Each row below holds a small network's activations on one input, seen along a few directions.
Each table varies a few parts of the input and shows all the possible inputs, shuffled.
A made-up example of a description, with smaller parts first: one of 4 places along a line, together with either a single point or one of 9 places along a line or (one of 2 separate values, together with one of 5 places around a ring).
Shared parts are said once, and a part with two or three values counts as separate values.
In the rows, 128 means zero.

Other details of the inputs vary at random and push rows far along two fixed directions, the same in every table; ignore that.

Table:
row 1: [ 77 151 104 133 126 109 104 150  91 122 141 111 138]
row 2: [119 156 112 151 116 123 121 136 102 123 131 131 143]
row 3: [118 155 103 158 114 128 123 136  97 119 128 130 147]
row 4: [ 59 119 122 135 139  96 121 157 108 118 131  96 103]
row 5: [177 157 141  89 123 145  98 131 179 153 147 166 108]
row 6: [180  89 145 175 124 143 222  71 116 119  85 114 148]
row 7: [ 62 133 137 120 121 104 106 136  96 100 137  88 134]
row 8: [157  56 152 166 134 138 234  44 109 120  83 120 169]
row 9: [100 137 102 165 136 128 103 169  93 109 139 112 127]
row 10: [167  94 145 149 106 136 225  48 115 125  81 118 171]
row 11: [120 151 110 169 114 142 120 139 102 120 139 129 148]
row 12: [166 126 131  69 129 146  91 147 179 141 133 146 109]
row 13: [ 99 137 110 148 114 138 122 133 106 120 136 119 147]
row 14: [ 93 131 117 153 139 118  98 166  99 103 145 105 128]
row 15: [184 122 142  96 138 147 111 121 172 147 133 170 125]
row 16: [189 129 134  99 127 152 109 137 169 138 128 150 118]
row 17: [153  62 155 160 134 132 235  44 116 126  84 123 157]
row 18: [111 123 119 155 144 127 118 137 107 123 137 139 135]
row 19: [163  87 153 159 120 140 224  47 112 125  91 108 165]
row 20: [166 143 143  69 124 131 122 117 170 154 129 149 120]
row 21: [119 148 117 164 120 138 114 139 107 122 147 130 139]
row 22: [ 64 120 120 132 141 101 114 157 106 111 138  96 108]
row 23: [194 156 140  82 119 134 119 118 173 159 127 164 119]
row 24: [170 144 131  81 108 145 118 112 177 147 123 155 130]
row 25: [182 166 140  75 125 133  99 136 176 159 140 165 112]
row 26: [183 147 144 102 126 140 120 115 167 152 135 154 119]
row 27: [ 82 141 110 147 122 130 100 148 102 119 153 117 135]
row 28: [161 134 142  88 139 126 108 130 180 164 133 173  95]
row 29: [177 126 148  86 136 130 115 133 179 141 128 145 100]
row 30: [105 141 106 128 115 125 123 129 109 121 124 124 144]
row 31: [164 130 131  62 132 141  91 148 186 147 133 149  97]
row 32: [ 96 118 114 141 133 123 130 143 108 117 126 107 121]
row 33: [ 73 114 118 136 139 114 106 159 100 101 139  95 128]
row 34: [120 159 106 160 112 135 113 140 107 120 134 131 149]
row 35: [ 59 118 115 145 144 105 115 147 101 127 136 121 118]
row 36: [169  55 156 161 130 147 229  44 114 117  84 121 177]
row 37: [ 89 139 107 165 135 116 113 166  98 120 133 111 113]
row 38: [165 137 147  77 138 123 103 144 186 147 135 148  83]
row 39: [ 94 109 128 126 138 113 127 140 117 113 129 102 119]
row 40: [ 95 119 117 137 132 118 133 144 116 126 121 109 112]
row 41: [ 79 149 136 139 122 108 102 143  92 100 140  96 134]
row 42: [103 126 121 154 145 119 121 138 108 126 136 137 126]
row 43: [158 138 148  78 135 117 105 145 188 155 131 147  79]
row 44: [ 74 140 113 149 128 125 106 146  96 116 151 113 134]
Description of these inputs: one of 2 separate values, together with either a single point or one of 9 places around a ring or (one of 3 separate values, together with one of 4 places along a line).
Question: The inputs of row 31 and row 9 match in every part but the choice among 2 separate values. If row 39 is changed in the same way as row 31 into row 9, which row does it become?
Answer: row 29
Question: Change only the place on the line of 4 in row 12. List by row number the other rows that result.
Answer: row 31, row 32, row 40
Question: A walk changes only the place on the ring of 9. It starts at row 21 and steps to row 5. List the rest of the walk in order.
Answer: row 26, row 25, row 23, row 2, row 3, row 34, row 11
Question: Change only the choice among 3 separate values in row 37. List by row number the other rows that result.
Answer: row 28, row 43

Table:
row 45: [110 124 132 169 106 128 179  85  83 109 110 102 171]
row 46: [101 154 109 133 133 122  87 174 116 127 146 120 108]
row 47: [100 141 110 149 146 123  85 175 110 121 154 133 117]
row 48: [216  94 163 124 108 145 221  51 155 133  77 129 150]
row 49: [105 129 129 164 106 127 167  94  81 110 115 103 166]
row 50: [ 92 156 102 145 141 114  78 185 114 126 153 132 104]
row 51: [176 135 131  83 123 151 109 122 177 155 135 169 122]
row 52: [180 139 139  98 131 136 114 136 179 156 131 161  96]
row 53: [125 102 120 192 135 136 172 105  86 110 113 121 156]
row 54: [170 153 144  71 110 135 111 118 178 144 133 142 119]
row 55: [111 111 111 178 125 138 163 107  86 113 120 121 165]
row 56: [120 105 126 195 139 132 166 119  86 110 120 111 149]
row 57: [ 46  93 136  86 161  88  96 165 135 119 138  95  81]
row 58: [100 154 109 134 134 121  87 174 119 126 146 120 108]
row 59: [ 86 158 104 129 126 122  79 158 106 126 152 132 140]
row 60: [ 46  92 134  84 162  86  98 165 133 117 137  97  81]
row 61: [124 102 122 195 133 138 171 105  84 111 114 118 155]
row 62: [164 154 143  71 109 135 115 110 170 147 129 154 126]
row 63: [ 80 161 101 127 127 121  71 164 102 126 156 131 137]
row 64: [122 113 124 193 131 126 172 117  94 117 114 112 139]
row 65: [101 154 107 132 135 119  88 174 117 125 145 123 109]
row 66: [113 116 126 177 116 125 171 111  85 104 107  95 155]
row 67: [ 93 145 109 149 145 124  74 183 108 122 159 130 113]
row 68: [113 127 127 163 111 123 170  98  88 104 116  95 161]
row 69: [213  98 164 120 108 146 210  58 157 136  81 129 145]
row 70: [170 144 134  78 122 138 111 115 167 152 131 164 132]
row 71: [183 127 138 102 134 148 115 122 176 149 129 167 115]
row 72: [127  76 167  43 153 106 131 121 191 144 116 122  75]
row 73: [181 148 148  69 108 137 121 108 180 146 128 143 120]
row 74: [173 136 130  87 123 151 108 124 178 153 136 168 124]
Question: What is each input in this table made of?
Answer: one of 3 separate values, together with either a single point or one of 9 places around a ring
Question: The inputs of row 47 and row 56 match in every part but the choice among 3 separate values. If row 62 is changed in the same way as row 47 into row 56, which row does it become?
Answer: row 45

Table:
row 75: [ 81 202  87 117 120 116  32 200 113 129 168 141 115]
row 76: [101 127 114 167 105 136 157 107  75 106 119  99 177]
row 77: [ 93  94 122 178 143 117 172 124  88 109 114  94 125]
row 78: [ 45 144 108 100 145 103  44 196 129 129 159 122  93]
row 79: [198  91 177  63 125 136 186  53 183 150  93 142 136]
row 80: [ 87  84 118 175 148 122 167 119  88 111 116 102 133]
row 81: [115 121 114 201 128 136 163 111  77 118 127 123 164]
row 82: [108  89 117 192 149 123 161 130  86 106 116 108 141]
row 83: [ 89 169 102 139 148 125  35 215 118 124 174 142  92]
row 84: [ 84 112 137 152 127 105 168 106  77 104 112  82 148]
row 85: [ 53 174 102  90 124 110  33 185 125 118 175 125 117]
row 86: [108 140 117 170 101 131 159 111  76 104 116  89 168]
row 87: [226  90 160 112 137 143 182  91 185 145  94 147 112]
row 88: [190 182 127  29 116 146  49 149 215 173 151 203 101]
row 89: [212 118 172  72 101 141 183  56 189 143 100 139 133]
row 90: [165 145 154  19 131 121  69 157 226 168 140 164  62]
row 91: [121 132 116 205 123 130 167 115  77 116 123 112 157]
row 92: [227  91 161 122 134 163 176  78 177 150 105 170 129]
Question: What is each input in this table made of?
Answer: one of 2 separate values, together with one of 9 places around a ring
Question: Change only the place on the ring of 9 in row 86. List by row number the other rows that result.
Answer: row 75, row 77, row 83, row 84, row 87, row 89, row 90, row 91
